These are the activations of a small neural network, seen along a few directions. Each row is one input.
In each table, some parts of the input vary, and every possible input appears once, in random order.
Descriptions start from the smaller parts, as in this example, which fits no table here: one of 6 places along a line, together with either a single point or one of 11 places around a ring or (one of 2 separate values, together with one of 8 places around a ring).
Shared parts are said once, and a part with two or three values counts as separate values.

Other details of the inputs shift rows strongly along three fixed directions, in all tables alike. That doesn't count.

Rows:
R1: [ 32  27 -15 -10 -19  18 -50 -42   2  51  18 -14 -16 -34]
R2: [ 26  35 -21  -7 -24  16 -42 -41   3  53   6 -12 -11 -43]
R3: [-52   3   6  -1 -74  65 -25 -23  27 -47   7   0  22 -11]
R4: [  1 -31  68 -60   7   4   4  85 -11  68  29 -12  46 -75]
R5: [ -3  15 -31  41   7  -6  15 -46  -1 -42 -23   5  -5  59]
R6: [ 17  29  -9   9 -25  19 -52 -34   2  42   6 -16  -6 -57]
R7: [ 40  31 -25  23  44 -46   7 -40  12  33 -12  -3 -36  25]
R8: [-46 -19  -8   3 -77  64 -36 -19  -1 -25 -14   5  22  -2]
R9: [-12 -40  28 -38  46 -24  51  86  -8 -46   7  21  24  27]
R10: [-58 -13  31 -15 -64  60 -34  17   7 -39   5  24  19 -10]
R11: [-41 -16   2  10 -66  58 -52 -21   0 -31  10  -3  35  10]
R12: [ 19  22  -7  11 -31  21 -49 -32   9  48  -1 -12 -13 -56]
R13: [ 30  -2  46 -31  12 -25   8  20  -5  51  15  -4  10 -45]
R14: [ 28  39 -14   9 -24  11 -45 -35   9  54   9 -15  -1 -40]
R15: [ -3   4 -27  47  11  -4  16 -48  -1 -45 -34   7 -25  46]
R16: [ 21   3  44 -21 -13  -9  -2   5  -5  42  12  -5   9 -46]
R17: [ 40  24 -18  24  49 -46   4 -42   2  22 -11 -12 -56  17]
R18: [ 21  30 -10  -4 -31  10 -43 -34   3  58   6 -20 -31 -35]
R19: [  1 -15   8 -10  52 -29  55  34  11 -21  12  16   3  19]
R20: [  6  21  -2   4 -25  14 -57 -33  10  49   1 -15 -16 -51]
R21: [ 17  31 -16  -4 -29  11 -41 -36   7  59   0 -12 -22 -41]
R22: [ 54  20  14 -25  79 -65  49  58  -3  41  15  17 -30 -20]
R23: [-13   8 -25  45  10 -11  12 -46  -4 -44 -34   2 -28  48]
R24: [-10   6 -20  44   6 -11  11 -44  -8 -46 -28  -5 -36  53]
R25: [ -9   3 -27  25   4  -7  13 -47  -5 -37 -26   2 -35  66]
R26: [-76 -69  56 -51 -42  45  -1 109  -3 -30  31  23  72 -36]
R27: [-19 -45  46 -19  42 -21  74  74 -26 -26  -5   6  35  24]
R28: [ 38 -14  18 -54  79 -57  57  89   3  20  25   1  10 -17]
R29: [-35   3  -7  10 -19  28  12 -34  26 -65  -5   9   1  36]
R30: [ 12  -7   4 -18  11  -4 -30  12  -3  38  15  -9  13 -49]
R31: [ 50  19 -27   1  47 -38  23 -10 -15  24   5  -7 -25  11]
R32: [-17 -34  22 -39  22  -5  35  67   4 -40  13  10  30  12]
R33: [ 37  11  49 -35  14  -8   2  40  -5  90  22 -18  10 -77]
R34: [ 25  35 -12   3 -18  10 -50 -39  14  56  10 -13  -1 -36]
R35: [-37 -55  31 -45   8   1  51 112  -9 -58  15  10  57   5]
R36: [-47  -9  28 -17 -68  63 -33  19   7 -46   4  10  25 -11]
R37: [ 44  22  29 -49  11 -10 -15  55   9  67  32  -5  -1 -77]
R38: [-33 -11 -15  28 -11  19  -7 -30  -8 -57 -21   4   8  33]
R39: [-14   2 -23  40  16 -11   7 -49   0 -43 -32   5 -28  51]
R40: [-46 -21   2  11 -70  58 -47 -20  12 -22  -8   5  32   6]
R41: [-24 -30  13 -27  15  -8  52  67   6 -39  16   5  34   0]
R42: [ 51  31 -27  26  55 -37   6 -43  -6  15  -2 -10 -41  12]
R43: [ 12  24   1  10 -35  13 -54 -28   3  47   6 -24 -24 -49]
R44: [  6  24  10 -28 -24  22 -29  -7  34  37  29 -11   2 -61]
R45: [-39 -57  32 -48  10   1  48 110  -7 -58  16  11  57   7]
R46: [  8  24 -12 -10 -34  19 -49 -33   8  57   1 -11 -15 -41]
R47: [ -1   9 -29  45   3  -4  18 -44   5 -36 -30   9 -14  60]
R48: [-35 -11  -7  28 -27  13  -6 -21   0 -44 -17  -2   1  54]
R49: [ 11 -33  69 -57 -10 -14   6  84 -16  60  33  -7  48 -82]
R50: [-50 -62  44 -45  14   0  36 107 -13 -49  15  34  43  11]
R51: [ 42  11  -2  -6  87 -65  75  34  10  13  14   9 -20   7]
R52: [-43 -25   8   4 -68  53 -37  16 -10 -29  14  -6  50  -4]
R53: [ 17  20 -14  -9 -34  27 -46 -35  11  57   0  -7 -12 -43]
R54: [ -3 -24 -14  21  48 -26  35   1 -20 -57  -9   5  -2  57]
R55: [-56 -14   3  12 -72  51 -48 -16   8 -22  -9  -1  29   7]
R56: [ 46  25 -27  28  51 -38  12 -43   6  23 -19  -2 -44   8]
R57: [ 14  -3   9 -12   9 -17 -24  16  -3  46  12 -18 -12 -39]
R58: [ -9  -9 -27   8  17  -6  22 -22 -11 -39 -19  10   0  50]
R59: [ 14  31  18 -11 -17  16 -26  -3  20  47  24   6 -15 -57]
R60: [ 25  30  -7   6 -32  20 -54 -30   6  48  22 -19   1 -37]
R61: [ 46   7 -20   3  78 -64  38   7  -3  22   1   1  -7  27]
R62: [-10   6 -28  27   2  -6  15 -44  -7 -37 -28   0 -35  64]
R63: [-18 -53   8 -14  41 -46  58  94 -21 -19  -1   6  41  28]
R64: [-38 -15 -19  13 -23  19  -1 -28  -4 -43 -26   9  -2  47]
R65: [  5  13 -36  33   3   2  20 -45 -17 -47 -19   1 -20  58]
R66: [ -7  15  12  34  13   9  31 -59  -1 -39 -32   5 -23  59]
R67: [ 41  18 -21  14  58 -46  19 -12  -9  19  -5  -6 -22  -3]
R68: [ 29  10  32 -43  20 -11 -15  44  17  78  41   6  -2 -76]
R69: [-35 -15  -6  26 -25  12  -8 -23   1 -44 -15   0   1  56]
R70: [ 39   9 -18  10  67 -69  44  15  -3  27  -7  -2 -18  25]
R71: [ 49   5 -18  11  79 -60  39  11 -19   9   5  -8 -22  13]
R72: [-28 -36  21 -22  23  -6  46  64   6 -32  17  16  31   5]
R73: [-13 -56  50 -28  36 -38  65  63 -23 -32   1  15  37  25]
R74: [ 23  25 -13 -11 -30  27 -52 -36  -1  48  17 -16  -9 -39]
R75: [-11   9 -26  48   7 -10  15 -43  -6 -45 -35   2 -27  46]
R76: [ 19  18   5  -3 -26  -1 -39   2   5  62  16 -22  -5 -41]
R77: [-52   5  17  13 -75  68 -29 -16  13 -40   2  17  11  -9]
R78: [-51 -14   7  15 -80  50 -46 -13   2 -25  -3  -9  21   9]
R79: [ 53  15   4 -20  81 -64  64  48  10  43  25   4 -15 -25]
R80: [ 53  35 -29  32  48 -36  11 -40 -10  13  -3 -12 -41   9]
R81: [-36  -8 -21  21 -32  20   7 -21 -10 -45 -28   6  -1  41]
R82: [ 20   4  -1 -19  -5 -12 -12  19  -9  54  11 -16 -12 -35]
R83: [-44 -32  45 -42 -35  31 -10  79  -4 -13  22  22  36 -36]
R84: [ -3   1 -34  27   7   2  18 -52   1 -36 -33  14 -24  59]
R85: [-43   6  19  -7 -69  68 -43 -14  14 -48  -3  11  10   0]
R86: [ -3 -12 -30  13  33 -24  53   5 -23 -48 -22  10   4  56]
R87: [-27 -12 -24  22 -31  27  10 -23  -7 -46 -29  11   2  39]
R88: [ 47  36 -39  10  45 -34  15 -46  -3  26 -12  -2 -35  17]
R89: [ 22  26  -8  10 -38  20 -46 -28  16  56   4 -11  -2 -42]
R90: [-50 -48  11  -6 -42  34 -12  37  -1 -28  -3   8  52   8]
R91: [ 46  22 -26  27  53 -39   9 -46   8  23 -17   0 -45  10]
R92: [  3  12 -27  40  11  -4   9 -46  -4 -44 -13   1 -10  66]
Description of these inputs: one of 4 places along a line, together with either one of 2 separate values or one of 6 places around a ring or (one of 3 separate values, together with one of 5 places along a line).
Changing only the place on the line of 4 turns R70 into R7. The same change can be made to R21. Which row results? -> R64
Changing only the place on the line of 4 turns R72 into R51. The same change can be made to R38. Which row results? -> R67
Changing only the place on the line of 4 turns R82 into R18. The same change can be made to R77. Which row results? -> R59
Which other rows does R13 become when the choice among 2 separate values takes its other values? List them by row number. -> R4
Which other rows does R65 become when the place on the line of 4 takes its other values? List them by row number. -> R1, R31, R74
A walk changes only the place on the line of 5. It starts at R43 and steps to R75. List the rest of the walk in order. -> R12, R6, R80
Which other rows does R20 become when the place on the line of 4 takes its other values? List them by row number. -> R23, R39, R75
Which other rows does R33 become when the choice among 2 separate values takes its other values? List them by row number. -> R49
Which other rows does R61 become when the place on the line of 5 takes its other values? List them by row number. -> R7, R11, R40, R69

Rows:
R93: [-26  25 -14  32 -51  51 -16 -58  17 -59  -9  10  -2  41]
R94: [ 53  54 -38  17 -24   7 -93 -90  23 117   6 -30 -31 -66]
R95: [ -46   12  -16   30 -123   93 -113  -88  -11  -11  -19  -21   -2   -7]
R96: [-26   8  17  18 -42  33  -3 -27   7 -35  -8   8  15  24]
R97: [-29  -2   2  31  -3   3  36 -30  -2 -75 -33  25 -18  71]
R98: [-28 -41  27 -46 -10  25   4  74   0 -10  26  13  53 -27]
R99: [ 55  42 -19  -1 -30  18 -86 -69  -5 103  13 -35 -16 -73]
R100: [ 57  48 -20   8 -33  12 -78 -64  -6  97  16 -40 -15 -60]
R101: [-25   3 -16  28   5   5  19 -27   6 -85 -15  17 -20  56]
R102: [ 30   0  19 -55  18 -24   7  52   7  70  27  -3  -2 -57]
R103: [ -42    0   -9   15 -114   86  -99  -54  -17    8   -4  -23   20  -39]
R104: [ 43   6 -42  21  69 -71  13  -8  -6  45 -16 -10 -38  27]
R105: [-32 -39  29 -47 -15  19  -3  86  -3  -9  22  12  34 -23]
R106: [-14   8  16   8 -10   7   5 -13   3 -22 -16  13 -16  26]
R107: [-28 -23  20  17  14  -7  38   5  -5 -61 -16  14  -5  44]
R108: [-26 -14  17  22  14  -4  40   2  -6 -55 -16  11  -4  36]
R109: [ -46   -4  -17   24 -113   77 -103  -54   12   19    1  -23   35  -28]
R110: [-27 -37  23 -40 -16  22   9  82  -2 -12  21  10  48 -32]
R111: [-35 -37  26 -37  -8  15   1  80  -4 -20  28   5  43 -39]
R112: [-21 -15  20  23  13  -6  43   2  -2 -60  -8   7  13  51]
R113: [ 46  33 -18   0  51 -42  50 -15  10  17 -10   2 -36  17]
R114: [-29 -37  31 -46 -24  17  16  73   0  -1  25   1  57 -18]
R115: [ 28   5  17 -50  20 -21  13  52   5  70  26  -5   2 -61]
R116: [  35   67  -25   19  -10   14  -17 -104   29   22  -13   -1  -50    8]
R117: [ 41  36   3   6  43 -38  31 -14   3  32  -6   6 -37  -4]
R118: [ 41   0 -45  23  68 -72  21 -10  -8  37 -16  -6 -34  27]
R119: [ 44  29   1   8  58 -42  41 -25   6  17  -9  11 -28  20]
R120: [-30 -42  26 -45 -16  18   2  82  -3 -10  23  15  37 -28]
R121: [ 62  14 -37  19  65 -61  28 -16 -29  32 -14 -19 -28  16]
R122: [ 45 -22  -1 -35  35 -45 -10  54 -33  79  21 -22   8 -52]
R123: [-21 -10  -8  13  18  -2  36  12   2 -75  -8  12   6  38]
R124: [-29   2 -11  15  -7   9  31 -27   5 -67 -29  16 -23  74]
R125: [ 46  31 -17   5  70 -42  30 -20  13   0   7   5 -29  12]
R126: [-34 -39  31 -43  -7  12  -9  83  -1 -19  27   6  36 -30]
R127: [ 43  20 -62  53  62 -61  28 -51  -2  12 -34  -8 -42  52]
R128: [-27 -16  23  16  15  -6  29   5  -3 -54 -17  11 -10  45]
R129: [-18  -8  -5  14  17  -4  34   9   3 -72   3   9  15  48]
R130: [-31  23   2  37 -55  47 -11 -65  11 -51 -29  12 -10  29]
R131: [ 32  -5  42 -36  35 -24   3  40   6  64  29  -8  13 -64]
R132: [-21  -7  -8   8  10   6  35  13  -2 -55  -9  20  -2  38]
R133: [-43 -67  -1 -19 -16   1 -13  76 -20  13   7  -7  56 -22]
R134: [ 32  -1  39 -29  28 -25   8  48   4  62  24 -11   7 -69]
What is each input in this table made of? -> one of 6 places along a line, together with either one of 2 separate values or one of 5 places along a line
Changing only the place on the line of 6 turns R127 into R109. The same change can be made to R130. Which row results? -> R96
Changing only the place on the line of 6 turns R97 into R119. The same change can be made to R120. Which row results? -> R98
Which other rows does R124 become when the place on the line of 5 takes its other values? List them by row number. -> R105, R106, R126, R128
A walk changes only the place on the line of 5. It starts at R129 and steps to R93. List the rest of the walk in order. -> R114, R96, R112
Which other rows agree with R132 in the place on the line of 6? List them by row number. -> R103, R108, R111, R115, R117, R133

Rows:
R135: [-31  -3  20  -5 -37  39 -25   1  12 -20   8   6  17 -17]
R136: [ -7  10 -20   4 -51  33 -70 -45   5  27  -2 -17  -7 -19]
R137: [-22   1  14  -9 -31  35 -13  -2   1 -25   4   6  11  -6]
R138: [ 35  12  14 -22  37 -29  27  26  10  31  20   0  -3 -17]
R139: [ 33  12  11 -22  35 -24  19  23   0  30  11   4 -15 -25]
R140: [ 55  49 -28  48  16 -31 -19 -85  -7  50 -26 -23 -52  11]
R141: [ 40  -3  14 -15  19 -30 -21   7 -17  92  13 -23   0 -55]
R142: [-13 -11  22 -24 -17  19  -1  32  -2 -13  19   3  22 -18]
R143: [ 19   2 -46  26  26 -24   8 -31  -9  -3 -16 -13 -10  27]
R144: [-13  16  -5  24  -9  15  19 -43  13 -45 -22  17 -18  45]
R145: [-15 -18  26 -32  -9   7   8  51  -4   1  14   4  16 -29]
R146: [-10  20  -6  22  -3  11  20 -42  12 -46 -18  14 -14  47]
R147: [-18 -15  26 -27 -16  11   8  41   7   7  12   6  20 -24]
R148: [ -6 -28 -16  -9  -2 -10 -12  36 -15  15   6  -4  26 -10]
R149: [-19 -30 -31  19   8  -6  13  12 -20 -30 -12  -3  21  37]
R150: [-24 -13   9  10   8   3  28  11   4 -60  -1  12   9  36]
R151: [-10  10 -20  10 -59  41 -76 -40   2  32   1 -15  -3 -24]
R152: [ 26  10   3   1  63 -51  51  19   5   2  -1   7 -28  13]
R153: [-20 -22  13   1  23  -9  38  29   1 -46  -7  18   7  27]
What is each input in this table made of? -> either one of 2 separate values or one of 5 places along a line or (one of 3 separate values, together with one of 4 places along a line)
Which of the alternatives is R140? -> one of 2 separate values
